+5.63	-5.16	-2.23	+4.10	-0.44
-5.79	+2.05	-2.35	-2.76	-1.33
out -2.23

+2.12	+2.51	-1.23	-4.26	+4.81	-2.33	-3.20
+2.74	+4.83	+5.16	-3.43	-0.91	+2.81	+1.06
out +4.81

-1.67	-0.54	-3.03	+5.25	-4.75	-4.70
+1.49	+0.39	+0.59	-3.33	+3.79	+2.22
out +5.25

+2.08	-0.16	+1.00	-0.97	+1.63	+1.84	+0.83
+3.23	-1.99	+1.59	-4.87	-0.43	+2.65	-2.68
out +1.63

+2.32	+3.27	-4.77	+4.92
+0.69	-3.38	+0.32	+1.65
out +3.27

-3.76	-1.09	-4.73	+2.20
-3.42	-4.66	-0.20	-2.27
out -1.09

-1.09	+0.06	+1.43	+2.20	+4.98	-1.99	+2.87
-1.46	+0.06	+1.73	+2.20	+5.50	-2.50	+2.58
out +4.98

+5.08	-0.98	-0.91	+0.39	-3.06
-5.52	+0.22	+0.37	-0.29	+2.57
out -0.91

-2.10	+3.94	-5.35	-0.21	+0.45
-6.26	-2.96	-0.98	+2.41	+2.04
out -5.35
---
[56, 20, 41, 33, 77] ans = 33
[123, 159, 755, 539, 978, 259, 825] ans = 259
[9221, 6215, 2872, 6601, 6930, 3181] ans = 6930
[4389, 3573, 8061, 4929, 2055, 1735, 2779] ans = 1735
[103, 212, 126, 49, 247, 87] ans = 247
[6, 5, 2, 9, 3, 6, 1] ans = 6
---
[+6.11 -5.59 -2.66 +0.30 +2.40 +2.62] +2.40

[[-0.63 -1.20 -2.25 -1.27 -0.71]
 [-5.18 +2.35 -5.23 -4.48 +0.02]
 [-1.62 +4.08 -1.53 -0.41 +3.84]] -0.41

[+2.23 -0.90 -4.96 +1.44] -4.96

[[+0.19 -0.12 -1.11 +6.31 -0.03 +0.25]
 [+1.66 +1.29 -1.28 +1.24 -0.55 -0.47]] -0.55

[[+4.62 +3.68 -3.32 -0.47]
 [+3.43 +2.01 -0.99 -0.57]
 [-1.95 +3.60 +1.58 -0.98]] +1.58

[+0.73 +5.84 -4.12 +3.27 -5.35] +3.27
---
[[-775  -94 -585  475]
 [-760 -256 -498  739]
 [-863 -710 -778   45]] --> -775

[86 81  4 96 10] --> 86

[4111 6910 1665 9620 6308 7649] --> 4111

[[-599 -636  -48 -222]
 [-599 -120   -9  340]
 [-599 -120   -9  553]] --> -599

[1 7 9 5 4] --> 1

[-12  21 -37  33] --> -12

[[ 15  34  47 -26   7 -24 -25]
 [-40 -24  45  -5 -42  -3 -10]] --> 15

[201 137 883 678 635] --> 201

[[ 27  -7 -27  15 -10]
 [ 10  17  13  17 -40]
 [  4   8  -1  20  44]] --> 27
---
+1.09	-0.26	-4.28	+5.24	+2.40	-0.62	-0.47 -> -4.28

+2.93	+1.29	+5.64	-1.25	-2.21
+3.46	+1.03	-2.11	-2.08	+0.76
-> +5.64

+4.86	+0.48	-3.38	-1.61	-5.32 -> -3.38

+1.98	-2.81	-0.39	-1.71	+4.41	+5.24 -> -0.39

-5.31	-2.65	-0.56	-2.55	-2.96	+2.13	-0.70
-5.24	+1.34	-2.42	-3.22	-1.28	+2.08	+1.58
+0.56	+1.79	+1.50	-2.31	-0.21	+1.76	+3.53
-> -0.56

+1.81	-1.14	+0.45	+2.06
-3.28	+2.64	+5.28	-2.44
-> +0.45

-3.12	+2.43	+3.71	+2.52
-3.52	+2.66	+4.32	+2.19
-4.20	+2.96	+5.40	+1.36
-> +3.71

+3.97	+0.76	+1.49	+2.24	-1.99	+6.18	+1.42 -> +1.49
---
[-3.15 -4.86 -3.11 -1.32]: -4.86

[[+1.16 +0.21 +0.15 -0.24]
 [-5.07 +4.60 +0.40 +1.48]
 [-4.83 +3.52 +0.22 +1.36]]: +3.52

[+5.95 +6.10 +0.98 -0.45]: +6.10

[[+0.85 -1.45 -4.46 +0.89]
 [+1.76 -1.31 -5.24 +2.30]
 [+1.26 -2.08 -0.94 +1.96]]: -2.08

[+0.84 +1.47 -0.78 +6.39]: +1.47

[-3.14 -3.43 +5.81 -2.01]: -3.43

[+3.01 -3.91 -6.31 -4.15]: -3.91

[[-1.90 +5.47 +3.31 +0.60]
 [-1.96 +5.66 +3.43 -1.82]]: +5.66

[-3.07 -0.91 -2.57 -5.49]: -0.91

[+5.63 -0.76 +0.36 -0.89]: -0.76
---
[[4690 4189 4674 3317 7446]
 [6877 4729 9098 6602 2270]
 [7074 3254 7743 3601 3657]] ans = 4729

[[582 806 570 479 334 471]
 [901 708 398 528 735 645]
 [732 574 176 707 514 416]] ans = 708

[[ 73  69 221  44]
 [106 199 106 127]
 [ 65 106 220  43]] ans = 199

[[44 61 37 56 76 27]
 [26 48 11 51 29 45]
 [37 30 64 30 46 22]] ans = 48

[[725 702 714 706]
 [737 757  37 877]
 [724 706 709 717]] ans = 757

[[213 262 117 325 109 107 629]
 [132 368 607 601 162 293 703]
 [252 646 686 700 273 137 775]] ans = 368

[[ -2  25  -3  13  45   5]
 [  6   7  20   5  -6  42]
 [ 13 -28   8  37 -38  13]] ans = 7

[[45 61 45 45 67 12]
 [67 52 67 67 25 50]
 [26 14 26 26 50 76]] ans = 52

[[8 4 1 6]
 [5 4 5 5]
 [2 5 7 4]] ans = 4
---
 0.044   0.076   0.083  -0.120   0.050   0.105 ans = -0.120
-0.12   0.10   0.02  -0.07 ans = 0.10
 -44.2    88.4  -141.5   148.9  -133.4 ans = -141.5
 1.9  -0.3  -1.6   0.0   1.3  -1.0 ans = 0.0
 -67.877   100.935  -130.870   133.356    90.345 ans = -130.870
 124.885    53.507   -82.673  -108.012  -149.870   -28.901    81.420 ans = -149.870
---
[-5.01 -2.27 -0.56 -2.22] -> -2.22
[-3.14 -0.55 -2.06 -1.43 +6.03 -0.11 -4.60] -> -4.60
[-1.36 -1.08 +4.64 -2.04 -3.62 -0.99] -> -0.99
[-1.48 +2.98 -0.91 -4.64 -3.40 -3.60] -> -3.60
[+1.22 +2.23 +0.61 +0.55 +4.60] -> +4.60
[+3.01 +6.12 -5.47 +0.14] -> +0.14
[+0.72 -1.95 +6.00 -2.09 -0.09] -> -0.09
[-2.79 -2.98 -0.80 -5.41] -> -5.41
[-3.29 +2.87 -1.14 +5.82 +1.50] -> +1.50
[-0.47 +3.68 +3.50 +4.66] -> +4.66
